Each row below holds a small network's activations on one input, seen along a few directions.
Each table varies a few parts of the input and shows all the possible inputs, shuffled.
Descriptions start from the smaller parts, as in this example, which fits no table here: one of 5 places around a ring, together with either a single point or one of 11 places around a ring or (one of 3 separate values, together with one of 6 places along a line).
Shared parts are said once, and a part with two or three values counts as separate values.
In the rows, 128 means zero.

Other details of the inputs vary at random and push rows far along two fixed directions, the same in every table; ignore that.

A family of inputs:
R1: [187 222   9 150 114 123 172 154 119 127 119]
R2: [ 62  64 223  93 195 145  71  94 110 136 125]
R3: [126 151 138 149  73 135 181 111 204 106 106]
R4: [138 145  96 136 104 119 144 130  94 136 144]
R5: [148 121 159 123 198 118 108 137  77 145 134]
R6: [139 162  83 128  94 138 130 146 105 120 144]
R7: [132  88 181 109 183 136  73 147  60 159 170]
R8: [171 169  23 150 170  58 128 197  78 187 120]
R9: [134 160 127 136  74 138 173 122 202  90 114]
R10: [150 137  88 124 183  64  97 182  84 162 128]
R11: [165 141 109 148 144 121 147 131 120 140 111]
R12: [135 147  85 142 143 131 128 124 116 122 112]
R13: [127 107 160 126 118 123 127 115 111 140 151]
R14: [100  80 158 115 145  82  87 138 152 138 108]
R15: [126 147 120 120 120 139 144 123 159 105 123]
R16: [ 98  83 173 105 219 133  85 122  75 157 135]
R17: [153 124  91 128 200 124 112 142  69 157 124]
R18: [ 92  69 199 105 111 134 101  92 127 109 136]
R19: [127 118 154 134  31 136 162  92 204  92 131]
R20: [140 132 121 145  44 150 157 128 189 115 134]
R21: [ 68  81 229 118  44 164 130  96 225 100 141]
R22: [ 74 130 154 132  81 149 143  91 203  87 109]
R23: [161 146  75 137 211 119 124 165  48 178 132]
R24: [106 103 206 111  58 137 136  90 187  86 146]
R25: [182 194  32 165 131 117 183 164 113 151 119]
R26: [111  86 163 107 211 135  74 113  75 148 121]
R27: [171 179  21 154  83 131 152 156  97 137 130]
R28: [141 180  92 142  56 143 189 130 213  87 110]
R29: [ 99 146 110 133  42 152 152 121 171 106 129]
R30: [ 79  81 208  95 210 137  58 105  85 119 137]
R31: [132 103 137 122 181 133 110 131 102 144 118]
R32: [ 94  92 202  98 107 134 104  99 127  99 149]
R33: [158 137 100 144 145 126 144 137 123 137 113]
Description of these inputs: one of 3 separate values, together with either a single point or one of 4 places along a line or one of 6 places along a line.
The inputs of R33 and R25 match in every part but the choice among 3 separate values. If R18 is changed in the same way as R33 into R25, which row does it become?
> R4
Change only the place on the line of 4 in R6. List by row number the other rows that result.
> R7, R24, R32
Change only the choice among 3 separate values in R1. List by row number the other rows that result.
> R2, R26

A family of inputs:
R34: [129 149 121 136 103 134 159 120 185 106 107]
R35: [150 110 133 120 179 115  95 148  42 164 157]
R36: [127 124 118 133  82 121 132 136 136 133 140]
R37: [100 113 154 127  95 114 134 120 197 114 108]
R38: [130 143 125 136 102 120 155 125 183 110 109]
R39: [124 151 108 140 120 146 155 116 166 112 102]
R40: [158 181  60 152  78 155 176 127 132 117 130]
R41: [162 122 108 128 172 108 101 157  40 169 157]
R42: [ 89 101 198 115 107 137 133  97 207  93 109]
R43: [174 189  42 156 139 124 168 151 122 137 110]
R44: [156 120 105 129 169 106  98 159  41 174 156]
R45: [ 97 105 133 105 216 110  66 140  69 146 123]
R46: [148 109 143 118 187 126  96 138  41 158 159]
R47: [111 117 171 121  80 154 140 101 166  99 137]
R48: [156 191  25 141  94 121 144 155  96 127 137]
R49: [ 61  69 211 109 102 122 107 103 209 109 108]
R50: [160 165  74 144 113 149 154 131 100 131 138]
R51: [ 91  55 217  99 207 109  64 123 102 148 128]
R52: [164 182  65 151  76 147 176 132 134 118 134]
R53: [146 150 114 138  72 132 158 127 149 113 139]
R54: [ 67  86 214 109 123 158 120  80 202  90 103]
R55: [114  84 178 109 199 108  86 132  97 149 126]
The inputs of R47 and R34 match in every part but one. If R44 is changed in the same way as R47 into R34, which row does it become?
> R37
Describe the family of inputs behind these rows.
> one of 2 separate values, together with either a single point or one of 10 places along a line
Change only the choice among 2 separate values in R52. List by row number the other rows that result.
> R43

A family of inputs:
R56: [119 113 152 124 113 142 126 117 129 123 140]
R57: [124  99 173 120 143 134 106 119 110 127 143]
R58: [147 134 105 124 177 119 100 147  59 153 145]
R59: [153 159  78 132 152 115 127 150  94 139 132]
R60: [142 130 118 134 112 143 140 127 113 140 141]
R61: [ 88  82 199 103 140 142  86 107 125 118 140]
R62: [159 159  85 133 146 118 132 153  89 140 134]
R63: [106 125 146 126 122 132 132 116 162 115 118]
R64: [135 120 150 126 112 134 134 118 130 120 138]
R65: [100 122 160 122  74 143 137 107 177  96 130]
R66: [171 167  69 143 120 124 148 152  95 139 138]
R67: [146 142 105 133 158 122 131 139 108 143 124]
R68: [113 105 166 126  75 111 141 119 194 116 122]
R69: [117 105 148 122 153 141 105 125  83 150 147]
R70: [120 162 104 140  62 137 168 115 212  95 107]
R71: [151 129 110 126 173 125 107 151  55 153 147]
R72: [167 155  79 149 153 120 153 144 108 152 117]
R73: [121 114 155 130 124 135 142 113 164 117 113]
R74: [136 142  97 139 161 124 132 139 110 148 118]
R75: [123  98 151 119 166 142  99 131  66 156 148]
R76: [ 97  94 182 105 175 124  90 120 104 128 137]
R77: [132 130 127 119 172 117 106 139  78 143 140]
R78: [ 84  84 177 110 117 152 103 101 131 121 137]
R79: [120 165 107 134  47 133 165 115 199  87 113]
R80: [157 185  52 158  84 131 184 144 171 117 105]
R81: [115 123 151 118 128 129 124 124 140 114 128]
R82: [101 101 156 109 165 125  94 120 112 125 127]
R83: [148 130 116 138 121 140 136 129 102 144 142]
R84: [151 158  74 134 154 116 128 148  93 140 123]
R85: [129 123 143 131 134 128 133 119 148 123 121]
R86: [125 137 111 134 100 137 133 124 125 122 131]
R87: [121 104 153 123 134 146 116 121 102 140 144]
R88: [168 172  66 143 124 121 146 155  96 139 135]
R89: [119 116 153 133 125 136 137 115 165 116 113]
R90: [102  85 202 104 148 136  96 110 121 123 139]
R91: [109 133 136 137  91 143 155 115 195 107 104]
R92: [128 108 151 114 189 123 100 134  85 144 134]
R93: [ 94 121 154 128  97 140 144 107 194 102 108]
R94: [160 188  37 150  65 127 171 143 145 112 125]
R95: [106 123 144 127  78 147 135 110 166 106 134]
R96: [160 150  61 144 134  92 126 170 101 161 131]
R97: [153 136  97 135 158 129 119 149  61 156 147]
R98: [152 125 109 132 200 120 116 148  70 163 126]
R99: [116  96 160 119 186 130 103 127 102 143 122]
R100: [108 133 147 120  90 134 132 113 174  99 125]
R101: [110 112 151 123 127 138 116 119 114 129 143]
R102: [122  94 150 119 162 101  93 150  97 158 135]
R103: [138 140  96 135 160 126 125 140 110 143 118]
R104: [135 133 134 132 120 128 148 119 156 121 118]
R105: [166 174  62 143 139 118 149 156 106 139 125]
R106: [131 128 123 121 181 118 108 140  85 145 133]
R107: [151 123 111 139 137  95 122 155 110 155 132]
R108: [121 111 155 120 153 130 119 119 132 131 125]
R109: [109 102 146 120 179 129  99 126 101 141 115]
R110: [ 96 112 142 126 126 138 125 112 164 115 108]
R111: [146 149  74 138 123 128 132 141  91 138 139]
R112: [125 154 114 135  73 133 154 123 169 103 127]
R113: [108  87 194 110 171 129  95 113 120 128 132]
R114: [131 132 141 128 116 125 137 122 150 112 127]
R115: [152 167  46 150  74  95 157 157 155 134 118]
R116: [126 107 155 112 188 119  97 134  79 142 138]
R117: [ 95  69 199 108 144 109  90 126 135 140 131]
R118: [115 130 140 136  93 141 158 111 196 110 106]
R119: [178 164  80 139 143 113 145 149  88 143 136]
R120: [137 145  86 132 150 120 127 138 111 136 119]
R121: [142 136  97 133 134 138 123 137  85 150 144]
R122: [116 139 132 131  93 137 151 119 185 105 112]
R123: [102  77 202 115 142 143  99 105 116 127 145]
R124: [158 141 111 130 156 114 133 140  93 139 135]
R125: [109  84 194 106 153 138  95 114 107 129 144]
R126: [112 134 131 122 109 126 131 119 151 106 119]
R127: [146 161 102 135  95 126 155 134 149 113 126]
R128: [128 130 123 123 139 125 111 130  99 131 132]
R129: [104 121 178 126  57 143 146  96 207  85 124]
R130: [162 170  57 142 118 122 142 150  91 137 132]
R131: [159 183  55 160  86 130 186 140 173 122 104]
R132: [136 149 118 132  95 130 157 124 173 109 119]
R133: [128 102 125 122 180  91  84 155  68 169 133]
R134: [113 139 118 136  54 151 153 110 170 108 124]
R135: [130 127 111 134 117  99 126 150 134 143 129]
R136: [ 92  90 181 100 160 128  84 112 112 120 133]
R137: [153 148 114 136 104 126 151 128 132 122 133]
R138: [138 128  90 130 195 118 107 146  70 156 122]
R139: [117  92 171 124 186 130 102 120 109 146 123]
R140: [115 127 154 121  96 132 143 113 177 100 124]
R141: [129 158  90 133  93 123 149 128 158 105 120]
R142: [158 173  52 146 142 115 145 148 105 142 115]
R143: [121 124 160 124 102 133 145 109 176 105 120]
R144: [100  94 194 109 129 138 106 109 138 114 135]
R145: [ 74 100 181 119 102 146 125  93 197 102  99]
R146: [164 144  79 143 128  95 137 164 111 159 131]
R147: [116 119 153 128  79 147 144 109 166 108 135]
R148: [131 156  92 134  83 129 147 127 152 107 126]
R149: [113  97 177 121 103 151 129 103 140 125 138]
R150: [105 120 141 129 124 139 129 115 167 120 110]
R151: [129 147 132 128  73 133 157 117 184  97 123]
R152: [106  96 198 111 134 132 106 107 143 112 134]
R153: [156 166  70 136 145 119 134 150 106 140 127]
R154: [124  92 173 118 152 136 108 118  90 140 148]
Describe the family of inputs behind these rows.
> one of 9 places along a line, together with either a single point or one of 10 places along a line
The inputs of R91 and R150 match in every part but the place on the line of 9. If R80 is changed in the same way as R91 into R150, which row does it become?
> R103
The inputs of R87 and R78 match in every part but the place on the line of 9. If R116 is changed in the same way as R87 into R78, which row does it become?
> R141
Change only the place on the line of 9 in R117. List by row number the other rows that result.
> R68, R96, R102, R107, R115, R133, R135, R146
Which other rows agree with R154 in the place on the line of 9? List them by row number.
> R64, R68, R72, R73, R104, R119, R124, R137, R143, R149

A family of inputs:
R155: [102  77 194 121 151 123 111 120 166 137 112]
R156: [165 189  12 154 118 108 159 164 126 142 107]
R157: [182 169  55 148 177 100 133 159  75 153 120]
R158: [104 103 169 111 160 118 105 117 136 125 118]
R159: [110 139 143 129  73 131 157 107 220  86 105]
R160: [109 135 137 128  68 128 139 124 179 107 132]
R161: [184 178  52 146 113 118 159 152  93 141 145]
R162: [109 116 146 123 138 116 118 118 149 120 111]
R163: [124  94 173 109 166 132  91 126  82 140 153]
R164: [115 134 149 131  86 135 156 100 201  90 108]
R165: [124  58 194 118 191 109  81 132  74 173 145]
R166: [125 104 138 119 239 142  80 136  31 171 139]
R167: [177 209  18 164 105 139 188 153 131 131 115]
R168: [139 100 147 131 161 112 111 151  94 170 143]
R169: [190 200  23 159  76 104 175 157 120 133 131]
R170: [ 90  61 220 117 152 121 105 106 168 132 110]
R171: [125 131 145 130  67 127 142 112 173  99 130]
R172: [ 86  84 198 111 107 169 106  93 141 111 142]
R173: [170 169  76 142 125 122 146 154  92 143 148]
R174: [119 143 131 130  83 132 161 111 202  92 110]
R175: [146 135 105 124 216 104  98 159  58 166 129]
R176: [185 180  32 160 118 136 157 146  66 151 143]
R177: [ 96  75 168 102 169 118  72 127  78 150 143]
R178: [101  92 190 107 165 137 107 106 127 120 122]
R179: [165 188  56 148  74 115 166 153 140 127 134]
R180: [123 113 154 138  61 127 152 125 199 121 125]
R181: [168 188  58 151  76 119 167 153 141 124 136]
R182: [121 139 138 129  97 139 152 113 191  98 113]
R183: [141 141  94 136 163 149 128 132  94 143 125]
R184: [ 85 112 181 125  70 162 152  78 219  78 105]
R185: [102  81 172 111 152 117  83 122  95 137 139]
R186: [ 96 109 192 119  47 145 146  86 209  80 130]
R187: [127 147 126 130 122 139 148 126 154 115 116]
R188: [145 149 107 135  91 139 153 124 127 121 140]
R189: [132 145 121 131 113 129 153 119 166 110 116]
R190: [121 147  94 135  79 123 138 139 150 124 130]
R191: [115 128 156 130  54 150 153  96 178  94 130]
R192: [139 157 103 139 106 144 157 124 159 112 113]
R193: [ 84 115 179 123  69 168 150  86 223  79 107]
R194: [166 180  16 151 145 100 149 164  99 154 113]
R195: [110 111 134 124 161 112 107 128 121 133 113]
R196: [106 145 144 131  75 134 156 114 222  87 106]
R197: [188 201  22 155  76 106 176 160 122 135 133]
R198: [172 200  15 159  76 110 171 170 125 137 131]
R199: [150 158  96 136 155 124 141 144 116 136 125]
R200: [125 133 130 130 108 152 135 124 118 125 144]
R201: [125 138 113 136 125 151 143 112 138 122 118]
R202: [113 130 136 125  66 125 140 117 177 106 130]
R203: [126 119 146 120 162 137 119 125 117 128 122]
R204: [133 112 148 121 147 143 107 126  82 138 149]
R205: [106  87 175 112 152 154  95 105  84 138 151]
R206: [123 131 105 129 154 115 118 144 122 135 114]
R207: [141 126 130 124 162 136 111 139  62 151 152]
R208: [151 143 111 129 140 131 129 145  81 143 148]
R209: [124 111 147 121 135 151 113 120  95 133 147]
R210: [117 120 157 121  80 139 136 116 167 101 138]
R211: [114  81 193 107 164 135  90 112  79 135 147]
R212: [153 137  94 133 149 104 113 148  71 154 142]
R213: [104  98 170 118 144 159 100 112  93 135 150]
R214: [116 136 140 126 123 131 141 125 168 109 118]
R215: [104 122 167 122  44 136 148 102 208  84 128]
R216: [142 151 113 138  60 128 162 121 167 102 131]
R217: [119 107 132 118 144 114 101 137  92 143 140]
R218: [105  83 198 103 140 140 101 107 109 123 146]
R219: [ 89  82 172 106 129 129  87 120 123 130 136]
R220: [135 143  78 138 146 108 128 142 115 140 110]
R221: [133 130 129 124 107 122 122 134 129 125 137]
R222: [152 153  92 135 152 117 131 147 119 134 119]
R223: [140 100 144 115 240 108  81 139  39 162 133]
R224: [ 92  90 192 110 149 120 101 103 152 114 113]
R225: [114  99 128 113 238 107  67 153  44 175 128]
R226: [179 163  64 143 182 114 139 153  63 154 123]
R227: [157 124 104 126 189 132 105 143  22 168 156]
R228: [ 94 115 157 118 114 123 127 111 183 106 109]
R229: [100 118 167 129  40 161 155  86 195  84 127]
R230: [151 131 103 123 213 105  96 156  57 164 127]
R231: [ 75  82 220 105 152 154 102  96 155 110 123]
R232: [ 80  95 188 109 150 125  99 114 159 118 117]
R233: [180 194  42 153  90 120 172 162 117 131 141]
R234: [ 74  99 175 117  42 135 132  94 212  87 119]
R235: [141 139 122 130 102 125 130 135 134 121 138]
R236: [137 130  94 127 216 104  96 164  54 169 126]
R237: [129 109 149 121 194 130 104 120  78 144 127]
R238: [131 118 136 138 121 115 147 131 175 136 106]
R239: [ 99  82 181 115 190 150  90 102  92 137 127]
R240: [126 129 133 141 108 119 156 136 190 132 106]
R241: [102 137 121 130  81 123 151 117 202 100 102]
R242: [126  73 177 119 167 111  99 134  95 166 143]
R243: [185 197  28 155 124 116 171 162 124 132 117]
R244: [120 123 155 121  83 148 139 115 155 105 135]
R245: [141 159  88 139  67 123 152 139 160 116 130]
R246: [155 132 102 127 216 123 110 145  42 165 133]
R247: [113  94 179 108 134 130 106 117 116 123 146]
R248: [169 193  28 154 113 109 166 160 140 133 109]
R249: [ 99  69 181 101 188 120  60 134  64 153 147]
R250: [ 95  90 184 110 165 150 106 101 123 123 124]
The inputs of R204 and R207 match in every part but one. If R156 is changed in the same way as R204 into R207, which row does it become?
> R225
The inputs of R203 and R187 match in every part but one. If R180 is changed in the same way as R203 into R187, which row does it become?
> R168
The inputs of R198 and R217 match in every part but one. If R196 is changed in the same way as R198 into R217, which row does it become?
> R159
Describe the family of inputs behind these rows.
> one of 2 separate values, together with one of 4 places along a line, together with either a single point or one of 11 places along a line
Change only the place on the line of 4 in R229. List by row number the other rows that result.
> R200, R209, R227
Change only the choice among 2 separate values in R233. List by row number the other rows that result.
> R214
Change only the place on the line of 11 in R201. List by row number the other rows that result.
> R158, R159, R174, R178, R189, R194, R228, R241, R246, R250
Which other rows agree with R164 in the place on the line of 4 and the choice among 2 separate values? List them by row number.
> R157, R162, R170, R184, R195, R220, R223, R224, R226, R237, R239
Which other rows agree with R212 in the place on the line of 4 and the choice among 2 separate values? List them by row number.
> R165, R169, R171, R176, R185, R186, R191, R211, R216, R229, R234
